These are the activations of a small neural network, seen along a few directions. Each row is one input.
Each table varies a few parts of the input and shows all the possible inputs, shuffled.
A made-up example of a description, with smaller parts first: one of 4 places along a line, together with either a single point or (one of 2 separate values, together with one of 5 places around a ring) or one of 11 places around a ring.
Shared parts are said once, and a part with two or three values counts as separate values.

Other details of the inputs vary at random and push rows far along two fixed directions, the same in every table; ignore that.

Rows:
x1: [  1  54 -11  20 -22  26  12  24 -15  19 -36]
x2: [-27  74  -2  23  -8  -5 -20  32  -8  23 -35]
x3: [ 25  25 -28  33 -19  26  56  28 -34  10 -25]
x4: [ 17 -66 -16   4  18  17  24  -3 -10 -15  19]
x5: [ 14  11   1   3 -26  -2  34 -17 -20  15  -3]
x6: [-13 -19  32 -38  19 -32 -18 -38  42 -11  12]
x7: [-27  71  -2  12  -1  -9 -38  34  -1  30 -34]
x8: [-39  23  -9  11   0  -4 -50  18  -7  26   3]
x9: [ 32 -60   7 -33  21 -24  27 -24   5 -23  23]
x10: [ 32 -15  -8   2 -21   1  59 -16 -26   1   9]
x11: [ 21 -32   4 -14  48   3   8 -13  31 -30   8]
x12: [-35  44  21 -24 -14 -41 -46   0   4  17  -6]
x13: [ 35  -6 -21  10  11  19  39  16 -18  -9  -6]
x14: [-16  69  -4   5 -10   5 -33  35 -10  29 -35]
x15: [-46  47  16 -11  26 -26 -51   2  51  -9  11]
x16: [  4  39 -10  15 -43 -10  28  11 -39  35 -21]
x17: [ 43 -29  -7  -8  26  29  32  -5   4 -25  -2]
x18: [ 12 -58 -13   7   8  33  34 -15   0 -16  16]
x19: [-26 -16   4   0  23  -2 -41 -10  15   6  12]
x20: [  5 -39  -4  -5  17  24  -8 -13   2  -6  11]
x21: [-44  29  35 -21   8 -56 -50 -16  27  11  -3]
x22: [ 43 -32 -14 -15  25  27  30   1   0 -29   7]
x23: [ 38 -43  31   3 -11   0  -7 -16  29 -39  10]
x24: [ 47 -37 -17  -6  21  28  46   6  -6 -26  -3]
x25: [ -6 -22  23 -40  15 -31 -11 -33  35 -14  19]
x26: [  5  60 -12  18 -27  33  12  19 -18  15 -24]
x27: [-58  37   0   4  -7  -6 -58   8  15  16  15]
x28: [-17 -46   5 -17  33   2 -29  -7  24 -13  21]
x29: [-38  45  18  -5  22 -14 -42  -4  47  -4   2]
x30: [-24  45  10 -19 -11 -40 -43   5  -3  27  -1]
x31: [-56 -10  16 -10  39 -30 -73  -2  40   3  18]
x32: [ 17 -31  12 -32   4  -8  21 -38  17 -21  26]
x33: [-45  57  -4  17 -32  18 -44  11 -11  36 -12]
x34: [-10 -55  -1  -1  27   1   3 -11  12 -25  26]
x35: [ -6  24 -26  18 -30  32 -14  26 -43  31  -8]
x36: [  5  17  -5   3   6  12  10  18  -2 -11 -13]
x37: [-28  15  -1  19 -12  14 -20   9 -14  18 -15]
x38: [ 50 -53   3 -27   9   4  39 -34  -9 -14  12]
x39: [ 10  23  17  27 -41 -22 -32  18   4  -3  -4]
x40: [-10 -12 -18  27  -9  17  19   6 -19  14   0]
x41: [  2 -56  -7  19  21  11  27  -8  -4 -16  15]
x42: [-41  34  14 -12  31 -33 -50  17  40 -16   2]
x43: [ 19 -53 -19  21   4  33  51 -15 -12 -15  24]
x44: [ 42 -23  -3  -8 -16   6  43  -9 -32   9 -14]
x45: [  8  38 -13  21 -43 -10  34  17 -52  32 -24]
x46: [ 11 -31  -1 -14  38   0  20  -8  36 -38  16]
x47: [ 14  44 -18  11 -58   4  34  10 -50  29  -7]
x48: [-11   6  26 -29  -2 -23 -18 -33  26  -2  12]
x49: [-22  28 -16  32 -21  13 -18  26 -34  41 -25]
x50: [-16  57  -1  -1 -31 -31 -21  22 -31  45 -23]
x51: [-41  39  20  -7  30 -24 -47   1  52  -2  -8]
x52: [  7 -20   8 -23  36  10   4 -19  45 -41  24]
x53: [-10 -20  33 -32  19 -33 -16 -33  28 -14   7]
x54: [ 12  34  -7  11 -37  -8  18  12 -46  42 -30]
x55: [ 32  19 -29  29 -12  23  48  37 -42  13 -28]
x56: [ 49 -27 -12 -10 -21   9  53  -3 -43   6  -6]
x57: [ 30 -41  -1 -16  -1 -11  48 -22  -4 -15  17]
x58: [  5  50 -10  25 -19  23  15  30 -27  14 -38]
x59: [ 44 -59  -1 -30  13 -12  38 -25  -7 -23  28]
x60: [-36 -41  11 -14  36 -13 -31 -16  45 -21  31]
x61: [ 15  -5  28  19 -20 -17 -29  -2  25 -17   0]
x62: [ 18 -26   5 -16  -1 -21  29 -14  -8 -14  11]
x63: [ 38  -2  -1  26 -53   2   6  20 -17 -13  -2]
x64: [-24  41   1  11  12 -16 -17  23   9  -1 -15]
x65: [ 23   9 -23   8   3  15  25  29 -20  -1 -14]
x66: [ 58 -48  10  11 -30  15  22  -4   1 -38   9]
x67: [-31 -38  14 -12  32  -5 -32 -16  32 -21  23]
x68: [ 12 -76  -1  14  31  17  36 -24   5 -26  13]
x69: [ 25 -41  11 -41  15 -16   4 -28   9 -17  24]
x70: [ 30  25 -28  24 -30  42  53  27 -37   8 -27]
x71: [-12 -52   6 -16  28  15  -9 -32  37 -30  38]
x72: [-21  64   6  -7 -29 -27 -38   9 -20  45 -20]
x73: [-57 -10  22  -4  31 -19 -58 -21  52  -2  11]
x74: [ -1 -13 -22   9  -4  20  -5  13 -25   8  12]
x75: [-63  18  16   2  15 -12 -64 -16  41   9  16]
x76: [ -1   8  -4 -17  30  -6 -24  14  20 -17  10]
x77: [ 12  21 -18   9  -7  20  28  14  -5 -11   3]
x78: [-34  26  28 -20   2 -45 -37 -20  29  15  -4]
x79: [ 14   0 -25  39 -40  49  43  12 -49  27 -24]
x80: [ 20  -7 -27  33 -32  45  30  21 -57  30 -26]
Description of these inputs: one of 5 places around a ring, together with either a single point or (one of 3 separate values, together with one of 5 places along a line).
Q: The inputs of x40 and x18 match in every part but the place on the ring of 5. If x16 is changed in the same way as x40 into x18, which row does it become?
A: x25
Q: The inputs of x77 and x29 match in every part but the place on the ring of 5. If x42 is changed in the same way as x77 into x29, which row does it become?
A: x2
Q: Which other rows does x50 become when the place on the line of 5 takes its other values? List them by row number.
A: x10, x16, x30, x45
Q: Which other rows does x21 become when the place on the ring of 5 takes its other values? List them by row number.
A: x12, x45, x53, x62
Q: Which other rows does x75 become when the place on the line of 5 takes its other values? List them by row number.
A: x19, x49, x68, x73
Q: Which other rows does x55 become when the choice among 3 separate values takes its other values? List them by row number.
A: x31, x50

Rows:
x81: [ -2  38   0   5 -48 -12 -12   8 -25  26  -6]
x82: [-33  31  26 -31   6 -46 -47 -16  26  15   1]
x83: [-30 -10  13  -3  10 -15 -41  -4  25  -6  14]
x84: [ 32 -63  15 -15   8 -16  24 -31  14 -30  27]
x85: [ 10 -36  -3   2  41  10  10  -1  30 -35  14]
x86: [ -1  17 -25  42 -34  29   9  29 -43  25 -12]
x87: [ 13 -50  14  -6  10  -9   9 -23  15 -22  16]
x88: [ -4  26 -34  25 -19  29  23  25 -46  31 -15]
x89: [-18  30  31 -26  13 -38 -45 -11  46  -9   1]
x90: [-14   7   8  -5  23 -10 -22   7  30 -17   3]
x91: [-15  23  -7  28 -31   8 -14  19 -23  25 -15]
x92: [-28  35 -16  17  -6  13 -14  18 -21  33 -17]
x93: [ -5   0   6 -28  17 -18 -40   6   4   4   1]
x94: [ -8  29   1  17 -40   3  -9   8 -25  26 -15]
x95: [ 31 -40 -28  31 -15  53  51   1 -35  -1   4]
x96: [-13  45 -19  21  -6  21 -10  32 -10  12 -15]
x97: [ -4  33  -6  15 -46  11  -2  10 -33  27 -12]
x98: [ 25 -37   5 -28  13 -16  32 -28   4 -15  18]
x99: [-17   3   4   5  32   0 -25   8  32 -16   1]
x100: [-13  28  26 -30  11 -30 -37 -11  41 -11   6]
x101: [ 32 -46   9 -20  30   8  35 -25  28 -43  16]
x102: [-37   9  23 -19   3 -30 -56 -12  32  -2  17]
x103: [ 65 -23 -19   4  -5  31  43  20 -29 -17 -12]
x104: [-33  10  18 -21  18 -35 -35 -10  22   5   2]
x105: [-38  20  35 -30  -2 -42 -69 -21  40   3  18]
x106: [-37  20  17 -30  15 -27 -39 -14  24   8   7]
x107: [ 26 -44  10 -22  34  -3  26 -21  32 -44  19]
x108: [-18  47 -13  17  -3  22 -18  26  -2  12 -15]
x109: [ 52  -5 -10   1 -17  11  58   1 -21 -12  -4]
x110: [ 16  19 -16  29 -51  13  25  19 -50  23 -17]
x111: [ -3  47 -17  19 -20  18   3  31 -19  13 -20]
x112: [ 36 -16 -15  19   0  35  51   6 -14 -13 -13]
x113: [-42   5  13 -19  29 -28 -43  -4  29   1  10]
x114: [-28  29 -13  17   0   4 -17  20 -16  27 -14]
x115: [ 15 -76  -1  10  29  17  18 -19  17 -30  23]
x116: [ -2  36   6   9 -47 -10 -11   4 -24  30 -13]
x117: [-14  19 -21  30 -25  25  -9  22 -27  22  -5]
x118: [ 28 -51  10 -34  22 -12  35 -39  13 -22  22]
x119: [ 25 -29 -20  15  -1  22  54   2 -33   4  -8]
x120: [ 40 -14  -6  11  -5  13  49   3 -12 -16 -12]
x121: [ -9  42   1  -7 -24 -27  -7   8 -22  28 -11]
x122: [-46  14  13  -6   4 -16 -61  -1  28   3  13]
x123: [ 22 -61   8 -21  30  -2  38 -34  12 -23  14]
x124: [ 30 -12 -15  12   1  35  44   5 -10 -14  -6]
x125: [ -3  33 -12   8 -27  -4  14  17 -39  29 -18]
x126: [-46   7  19 -12   9 -13 -62 -10  36   0  16]
x127: [ 60 -12 -13  10 -20  12  70   5 -29 -13  -9]
x128: [  6  46  -4  14 -26   8   9  19 -18  14 -27]
x129: [-25   5   9  -2  37   0 -36   1  43 -17   4]
x130: [ 25 -52   5  -3  39   8  27 -13  30 -42  10]
x131: [ 15  45   2   8 -28 -11   7  17 -15  12 -22]
x132: [ 32 -47   9 -14  31  -5  32 -16  25 -44  14]
x133: [-23  39 -16   6 -15   5  -7  18 -25  30 -13]
x134: [ 11 -73   1   6  30  22  14 -24  20 -28  24]
x135: [-28  29 -15  14   0   3 -16  22 -17  25  -9]
x136: [ 34 -40 -18  29 -22  41  54  -3 -35   0  -4]
x137: [ 33 -68  19 -15  12 -16  24 -36  19 -31  24]
x138: [  4  37  -4   3 -32 -17  11   9 -34  32 -19]
x139: [-31  14  12 -27  15 -29 -31 -10  20   4   9]
x140: [  2  25 -34  27 -22  38  30  22 -50  33 -18]
x141: [-53  20  14 -25  26 -22 -56 -10  35   8   9]
x142: [  3 -45   1 -11  31   6  20 -22  13 -14  10]
x143: [ -5  -9  15 -19   5 -16 -58   3  15  -4   9]
Q: The inputs of x126 and x124 match in every part but one. If x137 is changed in the same way as x126 into x124, which row does it become?
A: x131
Q: The inputs of x85 and x135 match in every part but one. If x127 is changed in the same way as x85 into x135, which row does it become?
A: x121
Q: What is each input in this table made of?
A: one of 3 separate values, together with either a single point or (one of 4 places along a line, together with one of 5 places around a ring)
Q: Which other rows does x102 become when the choice among 3 separate values takes its other values? List them by row number.
A: x107, x139
Q: Which other rows does x126 become when the place on the ring of 5 takes its other values? List them by row number.
A: x83, x91, x122, x136
Q: A walk changes only the place on the line of 4. It starts at x138 and steps to x104. List the rest of the walk in order.
A: x119, x114

Rows:
x144: [ 28 -60  17 -38  11 -30  35 -48   4 -16  26]
x145: [ 36 -36  -5  -4  27  15  51 -16  20 -39   9]
x146: [ 20   0 -22  39 -35  30  21  27 -42  12 -14]
x147: [-37  29  -7  -8   4  -9 -37  10  -8  29  -6]
x148: [ -7 -45  29 -39  77 -29 -26 -22  75 -55  26]
x149: [ 19   3  -6  -7  19   8  11  10   7 -14  -4]
x150: [-57  23  11 -23  18 -20 -57  -7  22  17   8]
x151: [-75  39  15 -17  17 -34 -72 -10  36  20   9]
x152: [  8 -54  12  10  20   5   1 -18  28 -30  20]
x153: [ 11   3 -14  26 -31  31   9  12 -27   7  -6]
x154: [  2  36  -4  -1  -3  11   1  17  -1   3 -15]
x155: [ 37  39   2  -7 -40 -18  30   6 -28  12 -21]
x156: [-60  59  -4   3  -7 -20 -55  24 -12  44 -14]
x157: [ 31  24 -20  27 -15  26  50  23 -31   3 -28]
x158: [ 46  -4   0  12 -64   3  38   1 -48  13 -11]
x159: [ 17 -72  -5  -4  34  12  50 -26   4 -18  17]
x160: [-12  19   0  26 -29  15 -15   9  -6  12  -2]
x161: [ -8  -2   1   5  -1   5 -35   8   6   0   6]
Q: What is each input in this table made of?
A: one of 3 separate values, together with either a single point or one of 5 places around a ring
Q: The inputs of x155 and x158 match in every part but the choice among 3 separate values. If x157 is changed in the same way as x155 into x158, which row does it become?
A: x152
Q: List by row number the other rows that have the choice among 3 separate values in common with x156.
A: x144, x147, x150, x151, x159
Q: Which other rows does x153 become when the choice among 3 separate values takes its other values? List them by row number.
A: x150, x154
